A small network was trained on invented records. Each row is its activation on one of them, seen along a few directions.
Each row is followed by the record's values for the fields BOBU, NIDO, BAVA, TUL, SEMEV, DAK, MITEZ.
Not every record has every field; a missing one is left out.
The largest differences between rows may come from other fields.
[ -2.8   8.3  25.1   1.2 -18.1 -12.2   4.9   8.1  24.5  -8.9 -17.6 -15.7
   2.0  10.4   1.1  12.9  -3.2]
(BOBU rem; NIDO zugov; BAVA lil)
[ -3.5 -16.0  -9.4  19.2  38.1  -2.7  29.6 -37.6 -14.2  12.8 -12.9  56.3
  -7.6 -31.6  -4.3   8.3  51.6]
(BOBU rog; NIDO gar; BAVA tukug; TUL tizo)
[  8.4 -11.2  60.2  -5.0 -47.0 -27.9  -7.9  33.7  31.3   4.0 -18.3 -42.7
   4.4  42.1  -0.1  17.8  12.0]
(BOBU nor; NIDO zugov; BAVA lil)
[ -4.8 -22.4 -18.1  11.8  34.0 -14.6  21.8 -25.4  -2.9   3.4  -6.0  19.4
  11.4 -14.5   6.1   2.5  43.8]
(BOBU nor; NIDO geza; BAVA tukug; TUL binom)
[ 12.0   8.1   4.7  -7.4 -12.0  -7.3 -15.2  19.1 -16.8  -7.0  13.9 -39.9
  22.9  10.8  15.1 -11.8 -23.4]
(BOBU nor; NIDO geza; BAVA lil; TUL binom; SEMEV kab; DAK sitak; MITEZ kes)
[  0.6  19.3 -39.9  -0.3  30.8  24.4 -14.8 -42.3 -10.5 -10.7   0.2  24.2
  -5.2 -24.7  -5.4   0.3  -7.3]
(BOBU nuni; NIDO geza; BAVA lil; TUL binom)
[  6.5 -27.0  32.2  33.2  16.7 -29.7  40.3 -16.7  21.7   9.4 -14.7  41.5
  -9.7  -4.7 -21.7  31.0  56.5]
(BOBU rem; NIDO zugov; BAVA tukug)
[  2.9  -5.0  11.2 -17.0 -12.3  -3.3 -12.1  -4.8   3.3  -8.3  -8.4 -27.8
  21.6  20.2   0.4  14.3  -3.9]
(BOBU nor; NIDO geza; BAVA lil; TUL binom)
[-12.5 -14.3  44.5  14.1 -19.4 -29.6  13.9   3.5  16.7  12.2 -21.3 -15.5
  -2.0  17.0  -7.9   9.1  22.7]
(BOBU nor; NIDO zugov; BAVA lil)
[ 16.1 -15.5  37.0 -16.5 -33.9  -0.1 -15.3  27.4   5.1   2.7 -23.6 -29.3
  20.3  28.8  -0.1   1.7   1.9]
(BOBU nor; NIDO geza; BAVA lil; TUL tizo)
[  5.0 -12.6  -4.6  34.5  27.4 -14.0  26.0  -6.3  -2.2  22.9  16.3  43.6
  16.1 -21.2 -17.4  -2.1  31.9]
(BOBU rogiz; NIDO geza; BAVA tukug; TUL tizo; SEMEV kab; DAK sitak; MITEZ kes)
[ 11.6  -3.8 -22.1   4.4  34.0   6.2  10.3 -11.7 -20.8 -13.7  32.2  59.6
 -11.1 -25.6  -1.5 -12.8  17.2]
(BOBU doz; NIDO geza; BAVA tukug; TUL tizo; SEMEV kab; DAK tafon; MITEZ kes)
[ -7.4   5.1 -28.8  20.1  33.1  30.3  -0.8 -32.5   1.4   3.9  -4.0  44.1
  -3.5 -34.0 -19.1 -15.3  15.0]
(BOBU nuni; NIDO geza; BAVA lil; TUL tizo)
[  5.0  32.5 -46.7 -18.4  12.1  25.2 -32.1   2.9 -29.6 -32.6  26.8  -1.2
  -4.2 -16.6  17.5 -38.4 -42.6]
(BOBU doz; NIDO geza; BAVA lil; TUL binom; SEMEV kab; DAK tafon; MITEZ kes)
[  1.6  12.0  -4.1 -20.4 -20.9   3.8 -13.4  20.3 -18.8 -23.1  19.1 -16.7
  16.0  12.8   0.6 -18.7 -45.2]
(BOBU rogiz; NIDO geza; BAVA lil; TUL tizo; SEMEV kab; DAK tafon; MITEZ kes)
[ -3.1 -21.2  21.5  40.9  23.4 -15.1  31.1 -31.5  -4.1  14.4 -13.0  52.4
 -23.6   0.5  -9.3  32.4  57.2]
(BOBU rog; NIDO zugov; BAVA kureb)
[ -3.9 -19.8  35.6  15.4  12.9 -28.9  17.5 -19.5   6.9  17.4 -18.2  27.8
 -24.0 -11.6 -12.6  23.1  35.6]
(BOBU rog; NIDO zugov; BAVA mib)
[-17.2 -11.1 -30.6  22.5  26.7  -6.8  34.6 -19.1   8.8  27.7   3.4  33.3
  -5.3 -30.1   3.3  14.0  22.3]
(BOBU mizun; NIDO gar; BAVA tukug; SEMEV rus; DAK sitak; MITEZ les)
[ -6.5   1.5 -52.9   8.4  62.4  19.4  -2.4 -48.5  -9.2  -3.6   6.4  44.8
  -7.3 -54.4  -0.1 -17.1  15.7]
(BOBU nuni; NIDO geza; BAVA mib; TUL binom)
[  0.9  -9.0  43.0  25.5  -5.8  -1.6  15.9  -1.8   7.3  -0.7 -14.9  10.0
 -21.3  19.5  -8.5  21.5  36.6]
(BOBU doz; NIDO zugov; BAVA nus)
[-11.8  12.0  20.4  -7.5  -6.3  -3.2  -1.6   4.9  11.6 -10.3 -19.4 -17.1
  -7.5   7.9  18.8  10.7  -7.6]
(BOBU rog; NIDO zugov; BAVA lil)
[ -3.6   6.1 -44.6 -35.1  -0.7  31.2 -19.3  -4.9 -26.0   3.7  11.7 -34.2
  20.4  -6.5  19.5  -5.4 -36.7]
(BOBU nor; NIDO geza; BAVA lil; TUL binom; SEMEV rus; DAK sitak; MITEZ kes)
[ -2.0 -16.0  40.8  22.4 -15.2 -19.4  15.0   4.7  30.2   4.2 -14.8  -6.5
  -0.5  13.4 -19.0  12.0  17.6]
(BOBU rogiz; NIDO zugov; BAVA lil)
[ -2.0  25.2 -65.3 -32.1   9.6  40.9 -18.6 -14.9 -22.0  -2.7  15.5 -23.2
  11.5 -17.0  16.0 -16.7 -36.5]
(BOBU rem; NIDO geza; BAVA lil; TUL binom; SEMEV rus; DAK sitak; MITEZ kes)
[-12.1  -3.8 -30.3 -23.1  10.0   7.2   7.6  -9.7 -13.0  22.3   4.6  -8.8
  11.0 -20.3  15.2 -18.2   2.4]
(BOBU nor; NIDO geza; BAVA mib; TUL tizo; SEMEV rus; DAK sitak; MITEZ kes)
[  6.9  28.4 -22.1  -4.3  13.9   4.8 -12.3 -11.3 -20.4  -6.4  22.1 -10.7
  14.3  -5.2   2.4 -11.3 -28.6]
(BOBU rem; NIDO geza; BAVA lil; TUL binom; SEMEV kab; DAK sitak; MITEZ kes)
[ 23.9  -3.6  -2.3  -9.2  -8.1  16.4 -27.2   4.5   2.6  -6.8  -6.1 -18.3
   5.3   8.0  -7.0 -11.1  -2.5]
(BOBU doz; NIDO geza; BAVA lil; TUL binom)
[ -5.1  21.1   2.0 -28.5 -15.2  13.5  -4.0   9.8   2.0   1.1   5.0 -27.4
  -7.0   5.7  21.8  16.2 -27.4]
(BOBU rog; NIDO gar; BAVA lil; SEMEV rus; DAK sitak; MITEZ kes)
[ -4.9   4.6  -5.2 -32.1 -42.9   5.7  -6.9  24.7   4.5 -11.4   7.7 -34.5
  -3.2  19.1   2.6  -1.4 -40.5]
(BOBU rogiz; NIDO geza; BAVA lil; SEMEV rus; DAK tafon; MITEZ kes)
[-16.9   7.5  -7.4 -35.7 -37.5  -6.3  -8.7  23.7   0.6  -6.1   4.4 -45.0
  -1.2  25.8  16.9   1.7 -37.9]
(BOBU nor; NIDO geza; BAVA lil; SEMEV rus; DAK tafon; MITEZ kes)
[ -5.7  29.3 -46.9 -39.1  -2.2  39.3 -10.2   3.4 -13.4  -6.0   6.2 -21.4
  18.1 -14.0  19.3 -18.4 -39.7]
(BOBU rem; NIDO geza; BAVA lil; TUL tizo; SEMEV rus; DAK sitak; MITEZ kes)
[  3.5   1.6  36.4   5.5 -21.6  -6.8  -2.1   6.6   8.3  -0.6 -21.6  -5.5
 -16.2   4.5   1.2  14.7  10.1]
(BOBU doz; NIDO zugov; BAVA lil)
[ -3.4  -7.8 -46.2  -2.6  24.1  21.5  16.9 -23.5 -20.4  10.9  20.7  -2.1
   8.3  -5.9  16.0   3.7  14.4]
(BOBU nor; NIDO geza; BAVA kureb; TUL binom; SEMEV rus; DAK sitak; MITEZ kes)
[  5.3 -18.5 -23.6  28.7  37.4  -7.6  28.0 -49.1  -6.4   6.3  -1.7  47.4
  -3.9 -30.8 -13.2   2.7  50.0]
(BOBU rem; NIDO geza; BAVA tukug; TUL binom)
[  3.8  25.6 -22.1 -37.0 -27.5  21.8 -17.1  17.8  -0.2 -24.0  11.6 -24.8
 -25.5   6.8  16.1 -10.0 -43.8]
(BOBU doz; NIDO geza; BAVA lil; SEMEV rus; DAK tafon; MITEZ kes)
[ -4.2  -8.4  49.3  -5.3 -30.3 -21.3   4.8  26.1  20.9   0.5 -24.3 -36.7
   7.8  36.3  -2.7  22.5  -0.8]
(BOBU nor; NIDO zugov; BAVA lil)
[  6.6  24.1 -38.2 -43.6  -3.8  40.1 -22.1  -1.5 -18.0 -16.3  17.6 -38.1
   0.4 -13.5  28.0  -8.2 -30.3]
(BOBU doz; NIDO geza; BAVA lil; TUL binom; SEMEV rus; DAK sitak; MITEZ kes)
[ 15.7  -3.2 -33.2   3.3  49.9  16.0  -8.4 -35.6  -2.9  -1.8   1.9  31.9
 -17.6 -32.8  -0.7 -19.8  22.9]
(BOBU doz; NIDO geza; BAVA mib; TUL binom)
[ -3.8   4.7  42.3   6.9 -28.4 -29.5   0.9  24.4   1.3  10.8   1.1 -25.5
  14.8  22.6   7.5  11.9 -17.6]
(BOBU nor; NIDO geza; BAVA lil; SEMEV kab; DAK sitak; MITEZ les)
[ 10.0 -20.0  65.2   4.4 -47.5 -27.0   0.3  28.9  24.8   5.1 -24.7 -31.6
   5.7  38.4  -6.7  25.7   7.8]
(BOBU nor; NIDO zugov; BAVA lil)
[  8.3  -2.3  46.3   3.9 -23.9  -7.2  -4.2   9.6  12.2  -0.8 -20.6  -5.1
 -14.5  11.6  -2.2  23.5  10.1]
(BOBU doz; NIDO zugov; BAVA lil)
[ 13.7 -16.3  36.5   8.1  -3.9 -24.0  12.2  25.4  33.0  -3.2 -12.9 -12.2
 -14.0  -1.6  -7.7   1.4  37.0]
(BOBU doz; NIDO zugov; BAVA mib)
[  6.7 -45.0  22.3  56.3  18.8 -32.8  41.5 -17.2  29.0  26.6 -16.1  56.6
  -8.6  -8.2 -31.3  25.1  61.9]
(BOBU rogiz; NIDO zugov; BAVA tukug)
[ -7.9 -21.9  58.6   3.0 -44.3 -34.4   2.6  28.0  24.1   7.3 -29.7 -37.9
  17.1  39.5   6.5  24.1   3.2]
(BOBU nor; NIDO zugov; BAVA lil)
[ -3.9  29.8 -53.8 -19.5  14.0  14.4 -25.8  -8.4 -39.9 -22.9  25.2 -12.9
  10.4  -8.8  11.8 -35.6 -51.5]
(BOBU rem; NIDO geza; BAVA lil; TUL binom; SEMEV kab; DAK tafon; MITEZ kes)
[-17.3   8.9  -5.1 -37.5 -43.3  -3.9  -4.6  32.2   4.8 -11.7  -1.9 -53.9
   2.1  25.5  23.6  -5.1 -43.2]
(BOBU nor; NIDO geza; BAVA lil; SEMEV rus; DAK tafon; MITEZ kes)
[-26.3   6.7  -3.5  -0.3  -5.3 -14.9 -10.1   7.7  -6.6  -6.4  16.6   0.5
  10.0   6.8   8.2   8.8 -42.8]
(BOBU mizun; NIDO geza; BAVA lil; SEMEV kab; DAK tafon; MITEZ kes)
[ 13.1 -23.0  -4.3 -16.9 -30.8  24.5 -12.3  24.0 -13.3   7.5  14.4 -53.5
  15.6  26.7  18.1 -10.6   0.1]
(BOBU nor; NIDO geza; BAVA nus; TUL binom; SEMEV rus; DAK sitak; MITEZ kes)
[ 17.7  12.9 -10.9  -5.5   5.2  22.5 -19.0 -17.3  -1.8 -13.4  -3.7   4.6
  -8.1  -8.4  -5.2  -2.3  -2.5]
(BOBU doz; NIDO geza; BAVA lil; TUL binom)
[ 24.8  18.9 -15.1  -9.9   0.6  14.6 -30.3  23.0 -25.0  -4.9  17.7 -26.2
   9.8   1.9   0.9 -24.0 -26.9]
(BOBU doz; NIDO geza; BAVA lil; TUL binom; SEMEV kab; DAK sitak; MITEZ kes)
[ -1.3  -6.6   6.8  -9.1  -9.3  -4.8  -7.6  -9.5  -4.0  -5.3 -15.1 -21.9
  19.1  12.2   1.2  10.3  -3.0]
(BOBU nor; NIDO geza; BAVA lil; TUL binom)

Which values does each new row have?
[  0.2  10.1  29.8 -10.4 -19.8  -1.2  -7.7  16.0  18.1 -16.3 -14.0 -22.1
  -9.1   7.2  16.0   8.6   3.1]
(BOBU doz; NIDO zugov; BAVA lil)
[-11.0   4.8 -80.3 -35.7  22.7  23.2  -8.0 -22.3 -28.0 -15.5  23.2   0.6
  -1.0 -33.5  10.6 -33.6 -24.1]
(BOBU rem; NIDO geza; BAVA mib; TUL binom; SEMEV rus; DAK tafon; MITEZ kes)
[  4.9  -3.3   5.6  -3.7  -8.0   9.4  -4.2   1.6   7.7   4.7 -17.7   2.3
  20.7   8.8 -14.3  -1.7  -3.7]
(BOBU rogiz; NIDO geza; BAVA lil; TUL tizo)
[ -8.9 -11.7  24.4   9.2  15.9 -26.0  12.8 -19.1  10.0  13.2 -10.1  20.2
 -21.3 -12.1  -6.1  17.0  36.0]
(BOBU rog; NIDO zugov; BAVA mib)
[-12.1  -8.1  15.4  15.8  15.4 -27.4  17.2 -17.5   8.0  15.0 -18.7  22.3
 -22.7 -23.4   4.1   6.2  33.9]
(BOBU rog; NIDO zugov; BAVA mib)
[ 18.7  -1.3  46.7  -4.7 -43.5 -11.4  -7.6  27.5  31.1  -8.8 -10.8 -33.6
  -4.6  23.2   0.8   5.1   6.7]
(BOBU doz; NIDO zugov; BAVA lil)
[ 12.8  -8.5  -4.2  26.7  27.5 -18.1  18.1  -5.2 -12.5  -1.1  16.7  60.9
 -33.1 -19.9  -2.5  -1.7  28.9]
(BOBU doz; NIDO geza; BAVA tukug; SEMEV kab; DAK tafon; MITEZ kes)
[  1.2 -20.5 -10.0  -1.3  24.6 -12.4  -5.1 -11.5  -4.4  11.1  -9.0  -2.6
   9.9  -6.8  -6.7  -7.8  26.5]
(BOBU nor; NIDO geza; BAVA mib; TUL binom)
[  1.0 -25.8  32.3  27.5  -0.4 -31.6  25.1  -5.3  25.9  14.1 -14.6  15.3
  -7.1  -9.3 -19.0   9.8  35.8]
(BOBU rogiz; NIDO zugov; BAVA mib)
[ 28.4  -6.4 -19.0  27.5  24.0   9.7   0.6  -6.5 -27.2   8.0  32.2  24.8
  -1.9  -2.7  -5.6 -11.4  32.7]
(BOBU doz; NIDO geza; BAVA kureb; TUL binom; SEMEV kab; DAK sitak; MITEZ kes)
[  7.7 -10.6  17.8  -9.3 -19.9  -5.8 -10.1   0.5   3.6  -6.7 -12.5 -30.0
  15.8  20.4  -4.4   3.1  -2.3]
(BOBU nor; NIDO geza; BAVA lil; TUL binom)
[ -4.8   8.3 -32.4 -42.6 -29.4  26.2 -10.8  15.7 -11.5 -16.7  11.8 -25.5
  11.4   5.2   4.0 -17.0 -47.6]
(BOBU rogiz; NIDO geza; BAVA lil; TUL tizo; SEMEV rus; DAK tafon; MITEZ kes)
[ -1.8 -11.1   7.1  16.9  22.1 -17.8  20.8  11.4 -19.8  -8.9  10.5  30.3
 -23.9 -12.6   3.7   5.2  20.9]
(BOBU doz; NIDO geza; BAVA tukug; SEMEV kab; DAK tafon; MITEZ kes)
[ -7.4  -4.7  12.9   0.5  13.4 -27.7   5.4   2.6 -17.4  -0.2  11.2  19.8
 -17.6  -8.2   4.5   3.1  -7.1]
(BOBU rog; NIDO geza; BAVA mib; SEMEV kab; DAK tafon; MITEZ kes)
[ 20.9 -34.2  32.0  42.8   4.5 -29.7  30.5  -2.7  18.4  19.8 -17.2  36.2
 -23.8  -8.1 -19.5  13.2  70.7]
(BOBU doz; NIDO zugov; BAVA tukug)
[ -9.4  12.8 -11.0 -10.0   9.6  20.2  -9.2 -17.1 -19.8   2.1 -22.8  12.8
   5.5 -12.4   9.2  -4.2  -5.8]
(BOBU rog; NIDO geza; BAVA lil; TUL tizo)
[-15.5   1.4 -34.9  22.6  43.7  30.6  -3.5 -48.1  -6.4  10.5  -2.3  56.1
  -3.2 -40.1 -15.3  -6.3  14.6]
(BOBU nuni; NIDO geza; BAVA lil; TUL tizo)
[ -7.7  28.5 -64.5 -54.8  -8.7  31.9 -21.6  -2.8 -17.9 -32.8  22.5 -38.4
   7.7  -0.9  21.9 -28.3 -57.9]
(BOBU rem; NIDO geza; BAVA lil; TUL binom; SEMEV rus; DAK tafon; MITEZ kes)
[ -1.3  20.8 -44.6 -32.9  11.3  28.5 -42.3   6.5 -45.7 -28.4  30.9  -8.5
   2.4  -8.8  22.7 -33.4 -47.9]
(BOBU doz; NIDO geza; BAVA lil; TUL binom; SEMEV kab; DAK tafon; MITEZ kes)
[  4.8 -19.3  32.4 -41.1 -76.6 -15.8 -15.5  61.7   9.1  -7.3  -1.1 -75.0
   5.2  54.2  15.9   8.7 -38.7]
(BOBU nor; NIDO geza; BAVA lil; SEMEV rus; DAK tafon; MITEZ kes)
[  7.4 -33.6 -26.3  42.3  43.6  -7.4  27.8 -38.6   4.5  17.2  -3.3  55.9
   3.5 -23.4 -29.2   1.6  48.8]
(BOBU rogiz; NIDO geza; BAVA tukug; TUL binom)
[  3.9 -21.0   8.0 -37.1 -55.9  15.0  -8.3  38.8 -13.2 -11.1  15.8 -55.9
   9.5  48.3  10.4 -12.3 -18.1]
(BOBU nor; NIDO geza; BAVA nus; TUL tizo; SEMEV rus; DAK tafon; MITEZ kes)
[-10.7  12.9  -9.8 -12.4   7.7  19.6  -8.0 -17.1 -18.8   1.2 -19.7  10.7
   3.6  -8.5   6.4  -5.7  -4.1]
(BOBU rog; NIDO geza; BAVA lil; TUL tizo)
[ 14.3 -15.9  18.7  21.1   1.8 -25.5  19.7  14.8 -11.5  22.3   3.4   9.3
  12.9  -1.9   4.6 -11.0  34.0]
(BOBU nor; NIDO geza; BAVA tukug; TUL tizo; SEMEV kab; DAK sitak; MITEZ kes)
